A small network was trained on invented records. Each row is its activation on one of them, seen along a few directions.
Records have a field called U. Each example row is followed by its value.
Other fields move the rows too, some of them a lot.
Strong random noise was added to every row along 6 fixed directions; ignore it. To show where, here is one row again and again, with new noise each time:
[   8  157 -127 -197 -230  185  -82 -270 -301   17  -87  106 -149 -617
 -339 -263  -10  325  -17  422 -217  -62 -101]
[  59   78 -287   94  -25  -59  -36  -10  -39  347 -387   62  121 -105
 -102 -182 -179   75  -56   48  207   62 -193]
[ -36  -51  -80  148   33  304   -3  244   76 -194  -34  256  -64 -378
  -77 -623   79  -94   74   58  298   16 -309]
[-282   48    0  386 -153  -48 -330  743 -258  297  408  -56  282 -120
 -171  109  188  -26  568   22  155   64  320]
[ 104 -346   27 -161  144  -82   33  -98  208  204 -193  -41 -198 -218
  110 -254 -283   86  -52 -355  244  -72 -447]
[-148  251 -278  454 -124   56 -173  545 -189  225  -51  140  365  -28
 -172 -151  129 -122  262  225  271  161  134]
[ 123   24 -207 -219  -98 -159  -34 -373 -124  418 -401  -80  -43 -283
 -142  -43 -300  285 -143   59  -50  -26 -231]
[-191 -221  150  308   59   64 -171  693  -40  107  432   87    4   28
   26   93  123   18  443  -90  263    3  170]

[-187  -80  154  287   61  168 -166  462   85  -98  448  -42  102 -168
   86  -54  254 -156  419  -72   56   41  125] => u3
[ -74 -399  256   72  113 -155  130  251  231  -15  242  -27   -5  435
  413  330  -29 -320  112 -354  232  148  -30] => u11
[-114 -656  399 -439  377  -11  159 -183  258 -438  292   44 -343   -7
  315  113  -27  -11 -158 -196 -124 -207  -80] => u10
[  39  281 -164  320  -72  368   96  -61 -219 -324 -247  404  -66  325
  -82   58  150  133 -206  684 -139  165  230] => u6
[  27   99  310 -129 -315  -91 -147   80 -251 -203  380 -175 -125 -215
   -8   66   98 -139  307   93 -338   45  165] => u4
[ -39 -542  180   36  261  -26 -229  195  267  351  373 -210 -331 -292
  -92 -201   -7  344  403 -735  302 -254 -161] => u3
[ 125   75 -178  -48  160  172   58 -483  -91  380 -344  118 -204 -148
 -298 -176 -195  461 -257  133    7 -170 -137] => u6
[-188 -289  132  -33  194  307   10  108   75 -271  456  181 -291 -376
 -163 -168  273   -3  142  -64   40 -131    6] => u11
[ 323 -171  -15 -275  231  200  138 -441  251   53 -320   12 -414 -125
 -103 -266 -370  374 -250 -182  142 -136 -479] => u4
[-266   73   53 -143  -82  202  -33 -158 -345 -329  350   59  -22 -293
 -311  119  334  -23  -22  521 -445  -67  351] => u1
[ 140 -148  319 -418   34   41   75 -325  147 -197  -63 -130 -399 -238
   72  -98 -160  127  -81 -148   13 -127 -291] => u2
[ -27  -87  -57  233  279  119  142  204  136 -186   30  291  -46  508
   88  242   45 -188  -30   85  224    1  134] => u9
[ -10  -81 -142 -203  188  177   30 -347  215 -279 -166  121  -35 -627
 -273 -694  -29 -200 -117 -219   74 -135 -466] => u9
[  86   88  340 -229 -349  267  228 -154 -215 -680  162   74 -396 -252
  133 -147  142   35 -141  419 -399  -48  -16] => u5
[-171  191 -134  503  127  142 -132  727   -1  -12   61  195  369  224
   11 -149  169 -361  328   31  421   45  148] => u2
[-107 -387  -19 -218  170 -290  -19 -170  209  188 -178 -255   59  -42
  111 -125 -173 -147  -91 -479  160 -132 -224] => u10
[  48 -221  281 -197   -3 -122   70   65  -78  -25  135  -56 -256  162
  316  421 -189   88   16   28 -140   26   38] => u12
[-147    1  462  -26 -289   85 -195  385 -325 -122  829 -148 -433  -82
  -67  569  155  471  585  157 -409 -258  565] => u7
[ 240  414 -186  336 -279 -293  -16  171 -141  436 -414  -95  154  417
   69  346 -299  212   40   26   52   87  157] => u7
[-152 -238 -171  315  515  141  111  180  186   42  -52  400  150  459
  -60  175  100  -79 -161   14  243    6  221] => u1
[  -9  481 -458  198 -240    3  -99 -146 -178  588 -366   50  248 -260
 -465   29  -67  400   45  296 -139  -32  172] => u8
[ -76 -286  299 -260    6 -449  -75   65  126  345  269 -578   25 -244
  184   22 -257  -48  167 -703  -55 -140 -180] => u5
[-124  204 -204  387  -79 -258 -194  442   44  217  -91 -295  656  143
   77 -301  243 -587  104 -285  286  209  -99] => u12
[  62  -60   93  -78   75  157  180   11   -5 -119  121  219 -316   67
   38  263   74  319  -48  225 -208 -146  193] => u8

Here are new rows. What is U for each?
[ -23 -495  189 -491  -16 -270  -78 -195  100  293  233 -421 -108 -175
   43  311 -183   49   96 -518 -164  -45 -122] => u11
[ -42 -404   40  -89  211  -43   17  -73  252  -15 -185   21  -18 -193
   50 -413 -151  -90 -113 -435  290 -125 -352] => u10
[ 146   -2 -174  -19   36 -346   96 -288   93  182 -352  -73  259  194
   36  107 -232 -222 -173 -169  120   87 -162] => u9
[ 131 -129  345   -7   17  131   75  167   70 -568  172  163 -286  124
  357   45    1  -99  -35   98   34   -9  -54] => u2
[-197 -197   67 -233  197  405   91 -272   19 -570  197  261 -162 -544
 -257 -426  256 -105 -147  185 -243 -134  -77] => u1
[ -37 -281  456 -282 -216 -303  120   27  191 -200  279 -446   97  -71
  466  -68  -68 -440   91 -470  -97   41 -192] => u5
[ 190  213  -48  -42  -64   41  145 -153   36 -208 -246  -69   98 -178
  120 -608   -8 -387 -105   38  140   39 -459] => u4
[-172 -134   -3  -40   87   75   -8   41   37  -93  215    0  -63 -308
 -116 -150  170 -172   99 -115   27  -17  -57] => u11
[ -37 -179 -146 -212  292  -30   44 -348  267  213 -219  157 -168 -251
 -169 -282 -129  108 -250 -329  134  -19 -378] => u11
[  70  161  -47 -294 -276 -160   63 -186  -97 -125  -21 -214   63 -293
   70   24   26 -172 -123  147 -448    2   12] => u8
[  -5   55  163    7 -332 -219   -7  286 -204   64  272 -190   60  -63
   41  250  136   56  342   53 -226  -35  238] => u8
[   6  191   12  196 -226  165 -185  297 -247  404  100   52 -145 -190
 -528  253  -11  683  326  134  -84  -89  356] => u8
